A small network was trained on made-up records. Each row is its average activation on records with the value named, seen along a few directions.
Values that are neighbours, or in one group, have similar rows; names and order tell nothing.
In the rows, zero is written as 500.
Random noise pushes rows far along 2 fixed directions. That doesn't count. These rows show it; they differ only by the noise:
[357 221 320 617 391 329 313 411 530 486 471 691 451 204 287]
[417 244 404 591 469 399 374 492 575 471 509 655 478 312 358]
[477 422 534 683 574 623 265 682 449 317 607 507 448 543 510]
[481 338 516 615 565 543 365 629 548 393 576 566 482 484 471]


Field ZOL:
vefar: [445 459 446 326 346 384 631 456 422 391 528 497 495 415 436]
kug: [626 304 440 365 487 401 586 415 592 743 301 589 581 275 341]
veta: [257 863 375 600 495 647 345 475 300 663 560 620 474 621 531]
buli: [608 432 620 599 676 657 449 782 598 378 657 470 461 709 603]
vusig: [283 633 542 576 319 444 595 294 683 499 364 233 574 471 495]
bepum: [871 471 624 196 723 594 679 594 547 664 398 342 692 710 750]
zes: [374 415 333 195 201 251 533 242 342 464 488 647 352 219 463]
zosam: [507 553 428 466 541 423 651 486 608 780 377 755 474 524 624]
gud: [588 680 544 410 948 711 762 491 627 676 607 545 350 843 826]
befed: [486 344 569 390 491 327 691 527 671 465 445 547 555 499 393]
did: [651 598 421 491 303 618 354 280 386 601 245 466 496 380 289]
tigel: [702 564 395 117 477 359 828 442 607 382 568 540 729 502 485]
genur: [617 393 531 488 673 488 587 691 659 616 447 588 552 487 586]
lig: [455 477 768 631 389 267 701 324 542 603 556 370 564 440 369]
kame: [286 610 538 784 336 545 303 441 336 335 602 223 460 468 425]
ZOL is arranged as a tree with 6 forks.
Question: Name the neighbours of zes, in listed order.
Answer: vefar
Question: Name the neighbours of bepum, in listed order.
Answer: kug
Question: Name the neighbours of lig, in listed order.
Answer: kame
Question: Name the neighbours of buli, in listed order.
Answer: befed, genur
Question: Name the neighbours of veta, in listed order.
Answer: zosam

Field GAZOD:
vetus: [549 348 634 398 565 293 851 415 758 670 482 472 644 506 457]
mame: [483 519 474 417 557 476 525 534 402 603 522 580 503 541 550]
gelig: [447 351 447 505 433 470 425 481 600 468 456 571 430 375 448]
zet: [524 592 494 546 459 586 472 457 503 586 473 594 494 483 468]
buze: [521 555 553 504 479 507 608 486 483 438 506 378 572 551 476]
lipi: [600 495 590 263 561 569 765 591 602 450 557 461 635 639 591]
dufa: [422 479 519 524 566 543 478 626 623 420 569 514 491 581 571]
mav: [547 552 502 461 569 559 508 496 496 583 493 526 479 546 565]
podev: [593 394 470 582 507 429 376 472 492 489 448 498 439 396 450]
GAZOD is arranged as 3 separate groups.
Question: Which other values are in the same group as zet? Give them in the order they are listed.
Answer: mame, mav
Question: Which other values are in the same group as lipi? Give them in the order they are listed.
Answer: vetus, buze

Field MEB:
gam: [563 833 627 683 488 625 447 515 175 348 646 378 506 699 513]
des: [402 317 574 497 517 379 551 468 654 444 550 492 416 480 509]
goke: [404 733 440 659 362 626 343 342 286 459 401 272 439 459 454]
dini: [314 403 369 666 285 292 223 421 344 370 503 536 431 266 333]
lum: [508 689 509 420 422 726 493 487 366 328 550 421 469 592 569]
dak: [508 585 367 645 563 541 139 549 190 416 515 486 323 490 561]
zokor: [522 562 531 477 661 683 508 714 612 586 517 577 531 662 636]
vara: [713 396 628 400 602 517 627 658 632 470 475 352 654 580 562]
bof: [386 522 374 597 465 506 314 518 431 584 467 657 431 419 460]
MEB is arranged as 3 separate groups.
Question: Which other values are in the same group as bof? Give them in the order they are listed.
Answer: dak, zokor
Question: Which other values are in the same group as lum? Give them in the order they are listed.
Answer: gam, goke

Field SATU:
mevo: [582 509 543 553 630 594 425 595 495 482 496 498 506 553 467]
saz: [339 617 407 439 332 506 568 283 529 540 445 491 520 386 395]
dat: [550 491 418 570 349 490 453 380 421 470 457 423 489 412 443]
lafi: [460 571 411 485 361 492 466 284 390 488 480 449 479 447 407]
lus: [465 404 524 554 546 373 583 494 668 624 424 593 488 443 422]
nop: [601 540 650 528 511 595 488 647 393 295 535 336 507 614 592]
boba: [599 540 460 583 473 607 284 576 359 588 346 381 531 430 486]
nuso: [324 434 483 689 379 342 444 430 573 595 514 634 548 375 368]
nozu: [435 607 388 403 629 536 501 573 397 553 492 651 435 543 568]
gat: [489 381 324 467 420 383 331 474 460 455 496 755 405 288 483]
tuto: [395 333 283 466 323 264 496 354 549 394 496 508 579 272 305]
zev: [507 463 660 435 495 551 500 620 445 346 630 389 442 622 568]
basi: [634 652 729 338 674 597 824 537 551 608 640 377 595 768 736]
nedok: [464 615 367 660 496 628 145 560 194 389 506 547 366 487 514]
notid: [413 553 595 667 615 560 408 569 556 466 508 397 393 656 610]
SATU is arranged as a tree with 6 forks.
Question: Name the neighbours of notid, in listed order.
Answer: lus
Question: Name the neighbours of tuto, in listed order.
Answer: nop
Question: Name the neighbours of lafi, in listed order.
Answer: saz, dat, basi
Question: Name the neighbours of nozu, in listed order.
Answer: nedok

Field VIPAT:
tegel: [380 643 653 569 479 561 534 504 469 398 624 498 410 661 626]
mez: [555 519 391 390 558 509 491 519 388 622 527 679 504 515 525]
tuma: [568 456 633 622 645 497 450 595 602 609 483 499 466 533 507]
retet: [616 440 460 349 411 430 519 455 484 568 350 433 630 393 504]
nafot: [427 667 588 572 624 706 461 574 533 519 580 483 400 722 607]
gesun: [540 447 642 591 558 458 539 586 609 547 510 357 598 548 427]
dar: [591 699 418 600 516 693 220 587 123 448 460 494 387 483 509]
dano: [603 285 385 425 580 408 562 540 695 536 484 767 460 395 506]
pum: [429 549 622 604 516 481 577 466 548 566 400 366 539 507 502]
rov: [547 490 403 300 504 441 597 526 432 425 572 578 490 504 529]
pifem: [525 618 595 335 585 548 722 480 510 481 628 502 511 723 608]
tiros: [333 443 455 569 515 411 427 599 463 363 580 473 446 547 516]
deru: [390 378 414 627 596 341 422 479 605 571 508 636 464 442 451]
nuf: [459 518 527 554 619 574 584 523 672 643 409 405 552 637 569]
gen: [475 559 584 484 417 433 603 378 627 426 531 423 542 503 445]
rovol: [548 284 466 264 386 391 625 323 563 503 432 488 520 312 443]
paku: [539 619 526 492 447 639 576 467 465 511 440 341 522 450 465]
num: [550 289 398 520 323 350 410 426 524 525 329 554 488 235 270]
lole: [574 430 394 633 459 507 318 539 496 562 394 609 485 385 400]
fom: [424 631 415 495 479 555 493 401 375 618 511 669 485 453 514]
per: [497 398 496 427 502 546 477 639 552 323 626 577 507 538 608]
zemol: [567 578 632 379 483 534 708 419 527 461 568 409 618 592 566]
zodel: [561 232 500 304 479 364 680 501 723 446 489 523 600 424 446]
sog: [368 431 474 645 309 358 383 396 472 389 548 457 472 365 354]
nuzed: [500 643 444 503 551 564 501 475 404 672 450 441 538 535 538]
VIPAT is arranged as a network in which each value has 4 neighbours.
Question: Name the neighbours of gen, in listed order.
Answer: tegel, pum, zemol, sog
Question: Name the neighbours of dano, in listed order.
Answer: mez, deru, lole, per
Question: Name the neighbours of retet, in listed order.
Answer: dar, rovol, paku, num
A value of VIPAT combines one of 5 hidden first parts with one of 5 second parts; all combinations occur once.
Question: Changing only the second part turns nuf into tuma. gen has the same second part as nuf; what does that change turn gen into?
Answer: sog
Question: Changing only the second part turns paku into retet. fom has the same second part as paku; what does that change turn fom into?
Answer: mez
Question: Changing only the second part turns pum into num. tegel has the same second part as pum; what does that change turn tegel into?
Answer: per
Question: Changing only the second part turns nuzed into lole. zemol has the same second part as nuzed; what does that change turn zemol into?
Answer: zodel
